Each row below holds a small network's activations on one input, seen along a few directions.
In each table, some parts of the input vary, and every possible input appears once, in random order.
Descriptions start from the smaller parts, as in this example, which fits no table here: one of 3 separate values, together with either a single point or one of 11 places along a line or (one of 4 places along a line, together with one of 8 places around a ring).
Shared parts are said once, and a part with two or three values counts as separate values.

Other details of the inputs shift rows strongly along two fixed directions, in all tables alike. That doesn't count.

A family of inputs:
r1: -4.8	21.8	-32.9	-52.7	1.0	-0.2	52.7	-22.6	-2.9	4.8	18.1	-51.0	-10.5	18.4	4.4
r2: 31.9	-13.2	16.3	21.9	-10.3	-8.0	-41.1	7.2	-13.6	11.3	3.0	-3.5	10.1	-34.2	-2.9
r3: 54.8	-1.9	65.1	13.0	-33.0	-16.4	-51.9	31.8	-73.7	40.9	13.9	-49.0	14.9	-68.1	-39.2
r4: 7.8	-29.1	-29.7	36.7	18.0	2.7	-14.1	-27.6	64.2	-21.4	-15.9	51.9	-5.6	4.4	40.9
r5: -41.2	1.3	-49.4	-59.1	-27.6	-8.6	58.6	-25.5	8.1	-2.9	20.2	-22.5	-11.5	32.0	34.7
r6: 1.3	-7.0	18.3	47.8	8.1	0.1	-26.9	5.3	-2.4	-0.4	-15.2	19.3	-1.8	-4.8	-15.8
r7: -7.8	54.5	27.3	-67.9	-20.2	-2.1	33.2	23.5	-92.8	28.1	23.1	-97.3	4.5	-5.9	-61.0
r8: 4.4	-29.7	-37.9	40.0	21.2	-1.0	-17.7	-27.6	64.9	-21.7	-12.3	47.3	-6.7	11.1	40.4
r9: -10.0	20.3	-40.9	-63.6	3.3	9.6	59.6	-23.5	16.0	-7.7	14.7	-25.6	-9.6	24.0	26.1
r10: -5.3	-6.8	9.5	34.5	11.3	6.4	-27.8	7.4	14.5	-14.6	-15.3	43.2	1.8	0.6	2.4
r11: -25.6	14.1	-73.2	-56.9	19.6	10.5	64.9	-39.4	56.6	-26.4	6.0	-0.1	-14.2	47.2	48.4
r12: -38.1	32.4	-30.3	-51.1	15.6	16.1	65.0	-15.9	10.0	-16.9	0.6	-13.2	-12.3	44.7	5.8
r13: -3.4	-5.0	15.2	29.8	10.1	4.7	-27.2	11.8	16.2	-12.9	-14.3	48.2	-1.3	-0.1	7.0
r14: 34.1	-12.5	24.1	17.6	-11.3	-8.5	-41.7	13.2	-15.3	12.0	4.0	-2.3	8.9	-36.4	1.1
r15: 3.4	-9.3	31.1	27.2	4.0	2.6	-26.4	21.6	-2.6	0.3	-10.7	31.8	5.7	-9.1	-10.5
r16: 4.5	-36.1	-33.1	40.7	21.8	-0.9	-12.7	-23.6	67.3	-17.4	-11.2	46.3	-3.9	11.0	35.2
r17: 9.7	1.4	42.6	26.5	-3.4	1.1	-30.2	23.0	-23.6	6.5	-9.1	15.3	3.2	-21.4	-18.6
r18: 1.7	-11.9	21.4	38.9	6.2	0.3	-28.3	12.9	-0.4	0.4	-15.3	25.1	7.2	-6.4	-18.7
r19: -65.7	15.8	-34.0	-49.3	-20.5	-1.4	61.8	-10.9	1.5	-12.8	8.4	-6.3	-14.5	47.2	17.1
r20: -5.8	-16.5	5.5	47.4	15.6	1.0	-20.7	2.7	21.2	-7.4	-16.9	35.7	0.6	8.6	-7.2
r21: 21.2	-26.7	2.7	21.1	3.1	-1.7	-22.6	0.1	29.2	-3.4	-3.4	31.1	6.9	-12.9	23.6
r22: -4.4	-6.1	11.2	35.0	10.1	8.8	-19.3	3.0	18.5	-12.5	-17.6	44.5	-0.9	1.3	3.4
r23: -6.2	48.6	32.8	-73.6	-21.1	1.3	40.7	29.2	-89.0	32.3	25.7	-88.9	7.8	-4.5	-60.3
r24: -32.5	37.9	-25.2	-49.4	9.6	8.1	55.2	-7.3	-10.0	-5.7	7.7	-35.1	-11.6	40.0	-10.0
r25: 49.1	-10.6	54.4	20.6	-27.7	-20.3	-51.4	27.8	-70.9	42.3	12.3	-57.5	22.2	-63.4	-51.2
r26: 26.8	-25.7	9.3	24.9	-3.6	-4.1	-31.6	3.4	9.0	5.3	-0.7	12.7	10.7	-23.4	4.7
Description of these inputs: one of 2 separate values, together with either a single point or (one of 3 separate values, together with one of 4 places along a line).
Q: Changing only the choice among 2 separate values turns r10 into r2. The same change can be made to r6. Which row results?
A: r1
Q: Change only the place on the line of 4 in r16. List by row number the other rows that result.
A: r21, r25, r26
Q: Change only the choice among 2 separate values in r7. List by row number the other rows that result.
A: r11
Q: Start at r6 and move only the place on the line of 4, one step at a time. The first step leads to r12. Which rows follow, in order?
A: r22, r17

A family of inputs:
r27: 38.7	-52.6	1.4	70.7	2.1	-15.5	-59.9	-11.7	34.7	1.6	-10.1	37.3	10.0	-33.4	18.3
r28: -39.9	-3.2	-38.3	-14.7	7.5	2.5	37.7	-16.4	36.0	-18.8	-4.8	19.2	-8.4	40.3	21.7
r29: 57.0	-16.6	42.1	32.6	-29.7	-20.9	-65.6	15.1	-55.8	32.5	10.0	-43.5	11.4	-68.1	-23.9
r30: 3.0	-16.7	-47.6	-22.8	8.4	3.6	26.4	-27.9	59.8	-15.7	6.8	20.9	-3.5	17.6	54.2
r31: -15.9	20.6	11.6	-49.6	-25.6	-1.5	27.0	14.3	-46.4	16.7	18.0	-43.7	4.0	3.2	-20.8
r32: 2.8	-34.5	17.8	80.1	-4.1	-7.9	-68.6	5.1	14.9	-10.9	-23.1	60.4	1.9	-20.3	9.8
r33: -8.7	32.6	5.2	-48.7	-5.4	3.1	42.5	4.1	-42.5	17.2	12.9	-60.5	-0.9	7.8	-34.4
r34: 11.8	-38.5	25.5	74.5	2.2	-1.9	-60.6	12.9	25.4	-4.8	-20.0	68.3	6.3	-20.8	10.5
r35: -19.7	1.7	-35.6	-8.1	33.4	14.8	32.4	-16.4	53.8	-25.4	-10.2	26.8	-7.4	40.2	19.7
r36: 2.6	29.9	10.0	-49.9	2.4	7.6	30.5	13.2	-31.0	8.4	11.5	-41.5	4.6	4.7	-22.5
r37: -13.5	23.0	7.6	-37.8	-10.8	-5.3	31.1	6.6	-40.3	17.5	15.6	-49.9	0.2	6.7	-30.5
r38: -31.4	8.0	-38.2	-8.8	15.2	10.0	28.9	-21.5	43.1	-26.4	-7.1	36.0	-17.2	36.1	34.7
r39: 2.1	39.3	7.3	-46.2	2.9	5.5	24.9	8.5	-43.7	8.2	12.9	-51.5	-1.8	2.7	-26.4
r40: -21.5	3.6	-27.5	-14.4	18.9	16.8	32.5	-13.7	49.7	-23.5	-7.4	37.4	-7.5	32.6	31.7
r41: 32.6	3.3	58.6	43.1	-17.3	-10.9	-59.0	27.7	-57.7	23.5	-5.0	-15.8	8.3	-49.3	-42.2
Q: What is each input in this table made of?
A: one of 3 separate values, together with either a single point or one of 4 places along a line
Q: Changing only the choice among 3 separate values turns r41 into r33. The same change can be made to r39. Which row results?
A: r35
